A small network was trained on invented records. Each row is its activation on one of them, seen along a few directions.
After each row come some of the record's fields: Y, L, W, B, V, H, U.
Not every record has every field; a missing one is written none.
The largest differences between rows may come from other fields.
In the rows, 500 means zero.
Random noise pushes rows far along 4 fixed directions. That doesn't count. These rows show it; they differ only by the noise:
565 436 411 540 479 582 577 559 617 479 524 401 422 434 563 579 522 608 499
683 347 450 241 568 541 504 395 474 413 465 305 514 523 527 331 287 328 271
581 433 404 471 433 527 527 451 445 490 418 429 523 450 534 541 435 512 451
660 337 475 339 640 617 574 567 728 399 626 265 358 483 557 372 409 441 344
369 424 810 599 610 390 457 475 303 579 544 590 625 257 327 433 496 249 529
517 450 612 448 689 555 544 456 584 447 629 382 503 488 528 439 480 491 375

482 496 302 452 448 455 513 573 589 483 469 573 400 697 572 543 580 618 605 -> Y: y2 / L: l1 / W: w1 / B: b1 / V: v1 / H: h1 / U: u1
353 600 548 633 360 462 449 389 244 555 322 595 699 436 490 576 556 505 548 -> Y: none / L: l1 / W: w1 / B: b1 / V: none / H: none / U: none
334 653 718 661 616 436 527 609 583 525 729 593 506 554 464 544 666 666 645 -> Y: y3 / L: l2 / W: w2 / B: b1 / V: v1 / H: h2 / U: u2
612 427 344 450 407 626 560 593 701 429 472 358 366 496 615 508 515 597 504 -> Y: none / L: none / W: none / B: none / V: none / H: none / U: none
493 567 502 675 617 569 572 515 611 471 655 502 452 455 568 655 606 738 474 -> Y: y2 / L: l2 / W: w1 / B: b1 / V: v2 / H: h1 / U: u1
594 555 334 436 460 612 463 403 527 461 415 457 533 541 598 419 549 478 486 -> Y: y2 / L: l2 / W: w2 / B: b2 / V: none / H: none / U: none
446 539 512 425 547 528 452 297 306 513 456 565 624 546 524 363 456 362 447 -> Y: y2 / L: l1 / W: w2 / B: b1 / V: none / H: none / U: none
511 543 596 661 648 630 591 483 564 506 695 466 454 373 527 536 553 574 433 -> Y: y1 / L: l2 / W: w2 / B: b1 / V: v2 / H: h1 / U: u2
540 469 380 354 371 404 486 438 487 467 354 473 539 701 521 469 437 522 513 -> Y: none / L: none / W: none / B: none / V: v1 / H: h2 / U: u2
570 343 562 312 384 416 390 415 239 490 298 477 621 386 390 291 297 129 422 -> Y: none / L: none / W: none / B: none / V: none / H: none / U: none
556 514 467 357 584 613 474 420 564 398 464 321 548 616 609 365 440 441 340 -> Y: none / L: l1 / W: w1 / B: b2 / V: none / H: none / U: none
472 595 503 408 449 505 413 269 254 498 315 463 739 566 515 411 444 475 341 -> Y: none / L: l1 / W: w2 / B: b1 / V: none / H: none / U: none
617 413 390 343 417 582 466 592 611 444 424 284 415 414 509 308 404 347 380 -> Y: none / L: l1 / W: w2 / B: b2 / V: none / H: none / U: none
371 565 677 650 613 479 468 384 352 587 572 636 644 330 416 464 637 383 538 -> Y: y2 / L: l2 / W: w2 / B: b1 / V: v2 / H: h1 / U: u2
512 488 391 710 280 474 543 521 325 606 331 589 534 287 479 755 501 630 627 -> Y: none / L: none / W: none / B: none / V: v2 / H: h1 / U: u2
637 325 452 551 429 532 563 640 577 516 492 399 367 283 415 545 365 464 492 -> Y: none / L: none / W: none / B: none / V: v2 / H: h2 / U: u2
555 445 420 491 524 684 566 707 838 447 595 308 316 469 575 407 613 583 489 -> Y: none / L: l1 / W: w2 / B: b1 / V: none / H: none / U: none
585 493 420 379 493 575 446 353 346 490 394 457 533 546 533 378 358 317 395 -> Y: y1 / L: l1 / W: w2 / B: b2 / V: none / H: none / U: none
503 549 604 402 584 307 474 456 346 493 517 578 523 684 404 616 369 640 447 -> Y: y1 / L: none / W: none / B: none / V: v1 / H: h2 / U: u1
540 493 434 518 562 574 561 474 615 502 553 380 483 585 560 593 480 643 390 -> Y: none / L: l1 / W: w1 / B: b1 / V: v2 / H: h2 / U: u1
558 525 421 408 469 492 543 508 599 436 457 436 481 666 606 530 478 677 465 -> Y: none / L: none / W: none / B: none / V: v1 / H: h1 / U: u2
314 565 745 632 654 501 499 400 417 548 606 676 570 424 441 530 631 468 566 -> Y: y1 / L: none / W: none / B: none / V: none / H: none / U: none
418 664 353 691 392 603 569 368 466 532 432 638 533 553 637 791 683 843 621 -> Y: y1 / L: none / W: none / B: none / V: none / H: none / U: none
307 591 726 544 711 406 492 425 526 559 679 701 537 653 492 570 646 575 571 -> Y: y1 / L: none / W: none / B: none / V: v1 / H: h1 / U: u1
466 491 501 545 422 547 484 470 462 502 441 542 512 420 511 537 542 504 564 -> Y: none / L: none / W: none / B: none / V: none / H: none / U: none
376 544 471 522 526 440 525 462 530 539 524 703 495 633 547 558 666 576 695 -> Y: y2 / L: none / W: none / B: none / V: v1 / H: h1 / U: u2
450 385 711 553 686 585 544 646 695 493 723 528 329 318 423 400 585 337 553 -> Y: y1 / L: none / W: none / B: none / V: none / H: none / U: none
651 311 662 403 726 594 597 823 902 377 828 163 239 361 439 309 455 357 376 -> Y: none / L: l2 / W: w1 / B: b1 / V: v2 / H: h2 / U: u2
392 530 441 571 418 539 478 455 405 531 422 633 575 462 508 506 592 454 603 -> Y: y3 / L: l1 / W: w1 / B: b1 / V: none / H: none / U: none
465 505 544 338 542 305 415 317 262 495 409 645 612 701 455 460 420 431 461 -> Y: y4 / L: none / W: none / B: none / V: v1 / H: h1 / U: u1
520 567 504 438 426 353 430 345 234 482 346 595 652 620 472 492 417 467 419 -> Y: y1 / L: l2 / W: w1 / B: b1 / V: v1 / H: h1 / U: u1
436 415 497 441 497 427 488 576 569 519 529 644 433 542 469 409 585 365 676 -> Y: y3 / L: none / W: none / B: none / V: v1 / H: h1 / U: u2
464 328 664 350 670 395 483 607 651 498 657 569 372 518 359 254 468 197 585 -> Y: y2 / L: none / W: none / B: none / V: v1 / H: h2 / U: u2
650 495 347 329 657 595 596 408 608 419 619 385 421 668 602 594 386 720 363 -> Y: y3 / L: none / W: none / B: none / V: v2 / H: h2 / U: u2
621 460 324 520 460 564 574 380 380 538 415 564 478 408 539 660 403 566 469 -> Y: y4 / L: none / W: none / B: none / V: v2 / H: h1 / U: u2
376 676 544 540 727 588 580 442 684 466 709 531 481 749 658 507 651 774 490 -> Y: y2 / L: l1 / W: w2 / B: b1 / V: v1 / H: h1 / U: u2
575 407 667 511 837 514 549 701 649 487 777 403 274 399 374 546 381 473 411 -> Y: y4 / L: l1 / W: w1 / B: b2 / V: v2 / H: h2 / U: u1

Which values does each new row have?
658 425 346 319 407 443 544 606 541 474 456 478 346 622 464 569 349 566 509 -> Y: y1 / L: none / W: none / B: none / V: v1 / H: h2 / U: u2
570 393 513 379 616 470 498 309 350 514 492 549 554 462 420 422 318 305 407 -> Y: y2 / L: none / W: none / B: none / V: v2 / H: h2 / U: u2
285 647 680 699 510 496 455 451 380 574 473 584 668 431 459 551 674 593 548 -> Y: none / L: l1 / W: w2 / B: b1 / V: none / H: none / U: none
520 462 524 366 563 432 503 524 692 470 576 436 438 733 533 475 474 579 476 -> Y: none / L: none / W: none / B: none / V: v1 / H: h2 / U: u1
528 549 367 432 423 404 477 458 446 457 416 580 521 719 561 615 457 734 505 -> Y: y3 / L: none / W: none / B: none / V: v1 / H: h1 / U: u1
429 521 493 475 583 506 529 550 599 488 565 593 476 591 528 445 570 512 560 -> Y: y3 / L: l1 / W: w1 / B: b1 / V: v1 / H: h1 / U: u2
515 493 642 373 540 528 436 395 453 395 482 359 649 505 515 264 457 304 324 -> Y: none / L: l2 / W: w1 / B: b1 / V: none / H: none / U: none
662 546 372 529 561 621 591 552 811 361 662 141 340 586 661 572 432 842 285 -> Y: none / L: l2 / W: w2 / B: b2 / V: v2 / H: h2 / U: u1
625 553 412 427 486 650 479 501 691 393 481 250 486 563 635 400 535 571 370 -> Y: none / L: l2 / W: w2 / B: b2 / V: none / H: none / U: none
484 472 436 679 385 456 547 619 420 597 505 629 445 321 403 761 519 625 697 -> Y: y3 / L: none / W: none / B: none / V: v2 / H: h2 / U: u2
490 511 446 550 626 576 570 388 443 542 537 579 516 442 535 562 500 515 474 -> Y: y2 / L: l1 / W: w1 / B: b1 / V: v2 / H: h1 / U: u2
511 590 291 579 385 624 514 432 461 498 363 538 512 534 607 641 556 618 537 -> Y: y1 / L: l1 / W: w1 / B: b2 / V: none / H: none / U: none
558 460 421 233 586 448 492 343 544 430 493 512 505 781 538 368 397 448 436 -> Y: y2 / L: none / W: none / B: none / V: v1 / H: h2 / U: u2
661 349 459 630 327 439 538 862 570 506 510 345 303 222 363 638 409 542 554 -> Y: none / L: l2 / W: w1 / B: b1 / V: v2 / H: h2 / U: u1
517 463 519 529 473 366 502 562 475 514 484 606 416 563 399 608 435 601 555 -> Y: y1 / L: none / W: none / B: none / V: v1 / H: h2 / U: u1
411 652 433 571 459 604 522 383 501 458 436 462 627 618 649 592 619 735 464 -> Y: none / L: l1 / W: w1 / B: b1 / V: none / H: none / U: none
564 429 500 490 594 447 512 396 339 529 497 574 479 434 454 588 386 484 437 -> Y: y4 / L: none / W: none / B: none / V: v2 / H: h1 / U: u1
441 529 412 415 497 422 499 368 497 505 461 642 539 738 531 505 552 550 602 -> Y: y2 / L: none / W: none / B: none / V: v1 / H: h2 / U: u2
